Each row below holds a small network's activations on one input, seen along a few directions.
In each table, some parts of the input vary, and every possible input appears once, in random order.
Descriptions start from the smaller parts, as in this example, which fits no table here: one of 8 places around a ring, together with either a single point or (one of 2 separate values, together with one of 4 places along a line) or one of 11 places along a line.
Shared parts are said once, and a part with two or three values counts as separate values.
(in the rows, 128 means zero)

Other details of the inputs vary at random and push rows far along two fixed directions, the same in every table; ignore that.

Rows:
row 1: [235  41 214 123 247 139 140 125  79 172  75  94 122]
row 2: [105 104 108 108 114 140 127 156 116  93 145 155 104]
row 3: [122 152 110 138 140 132 114 107 146 156 159 133 142]
row 4: [139 189 147 142 122  99 128 114 164 178 118  83 150]
row 5: [109  99 105 122 122 154 118 131 117  85 153 172 120]
row 6: [114 168 126 151  96 113 122 110 133 143  96  92 146]
row 7: [102  96 104 123 114 153 112 133 108  88 147 166 117]
row 8: [110  98 103 119 126 148 125 133 119  92 161 175 119]
row 9: [113 186 115 140  86 103 145 110 163 132 130 120 150]
row 10: [124 107 114 115 107 126 165 142 133  78 130 165 115]
row 11: [112 191 119 144  81 106 137 108 161 133 121 112 153]
row 12: [201  51 196 138 191 151 127 113  56 129  52  96 132]
row 13: [116 151 121 152 133 137  86  96 120 167 127 101 147]
row 14: [119 173 130 143 134 120  93 109 131 192 122  76 144]
row 15: [135 178 134 136 148 113 115 113 153 189 148 100 144]
row 16: [116 104 117 106 126 140 131 154 124  94 154 162 106]
row 17: [122 100 128 113 109 126 147 161 121  86 115 142 106]
row 18: [136 167 127 128 152 114 124 119 157 185 155 112 137]
row 19: [121 107 120 105 109 118 164 164 143  81 139 163 103]
row 20: [109  98 121 114 102 127 141 162 116  86 113 140 103]
Description of these inputs: one of 4 places along a line, together with one of 5 places along a line.
Q: The inputs of row 8 and row 15 match in every part but the place on the line of 4. If row 7 is changed in the same way as row 8 into row 15, which row does it become?
A: row 2
Q: Change only the place on the line of 4 in row 13. List by row number the other rows that result.
A: row 6, row 14, row 20

Rows:
row 21: [120  96 116 124 146 156 110 133 123 105 160 167 120]
row 22: [179 152 179 150 161  98 137 102 142 197  84  67 153]
row 23: [183 143 175 155 215 136  75  78 120 236 122  65 166]
row 24: [ 94 159  95 127 122 129  98 130 151 161 166 126 123]
row 25: [ 84 174  89 127  86 127 121 126 165 111 177 157 134]
row 26: [104 156 105 123 119 119 113 133 143 157 152 118 124]
row 27: [ 81 177  83 137  72 119 127 115 145 117 146 140 139]
row 28: [188 153 185 151 171 101 135  99 142 202  80  60 156]
row 29: [192  67 180 129 176 136 155 127 101 113  76 120 124]
row 30: [136  91 131 104 134 142 147 151 115  87 137 163 111]
row 31: [ 79 164  81 143 103 136  96 111 145 140 165 140 137]
row 32: [109 105 105 102 112 134 147 167 125  85 146 162  99]
row 33: [145  86 136 132 166 157 108 111  81 128 117 130 131]
row 34: [ 75 168  78 136  84 128 113 114 143 124 161 144 135]
row 35: [101  98  98 116  87 136 156 145 116  56 125 171 109]
row 36: [108 172 110 122  95 112 136 130 156 126 155 137 135]
row 37: [191  55 179 126 174 138 158 129  95 104  78 129 118]
row 38: [159 157 155 163 142 106 125  87 138 188  76  62 162]
row 39: [102 162 106 117 103 113 133 144 146 133 148 127 119]
row 40: [114 144 111 151 143 142  86  95 121 171 140 116 145]
row 41: [140  76 135 111 128 143 158 144 108  68 122 170 110]
row 42: [107 167 116 130  92  89 151 149 168 138 125 114 122]
row 43: [115  94 109 116 148 147 104 147 114 127 156 148 104]
row 44: [105 177 106 131  92 120 133 120 157 118 156 145 141]
row 45: [123  82 119 113 134 155 130 142 111  76 154 178 112]
row 46: [142  36 171 110 112 150 137 178  63  40  60 133  91]
row 47: [161  75 153 125 193 155 100 122  96 147 139 132 126]
row 48: [164 168 168 149 158  92 131 117 148 210  90  57 147]
row 49: [110 151 111 143  86 105 147 119 151 118 107 118 135]
row 50: [110 159 117 119 105 105 143 145 146 136 133 119 119]
row 51: [200  59 188 126 195 149 140 118  80 123  84 121 126]
row 52: [145  75 141 102 132 135 160 157 108  73 122 162 105]
row 53: [114 158 116 145 139 136  92 107 148 161 164 130 146]
row 54: [123  89 119 125 110 136 146 131  99  81 110 151 118]
row 55: [123 158 127 122 119 107 141 140 143 146 124 109 124]
row 56: [159  67 154 105 151 139 157 153 103  84 111 153 106]
row 57: [103 156 106 119 106 123 121 130 153 126 167 142 132]
row 58: [116  85 115 102 127 147 133 154 114  80 159 176 106]
row 59: [ 84 179  86 136  74 118 130 115 149 119 144 135 139]
row 60: [125 147 124 125 145 125 108 127 133 169 139 106 128]
row 61: [ 87 166 127 130  44 109 130 155 138  90  88 104 123]
row 62: [176 174 169 156 173 123 107  79 133 205 111  71 173]
Q: What do these inputs look like to the network?
A: one of 2 separate values, together with either a single point or (one of 4 places along a line, together with one of 5 places along a line)
Q: The inputs of row 46 and row 61 match in every part but the choice among 2 separate values. If row 54 is changed in the same way as row 46 into row 61, which row does it become?
A: row 35
Q: The inputs of row 25 and row 45 match in every part but the choice among 2 separate values. If row 24 is changed in the same way as row 25 into row 45, which row does it become?
A: row 43
Q: Change only the place on the line of 4 in row 59. List by row number the other rows that result.
A: row 30, row 32, row 62
Q: Change only the place on the line of 5 in row 44. List by row number the other rows that result.
A: row 37, row 41, row 45, row 53
Q: Change only the choice among 2 separate values in row 34. List by row number the other rows that result.
A: row 33
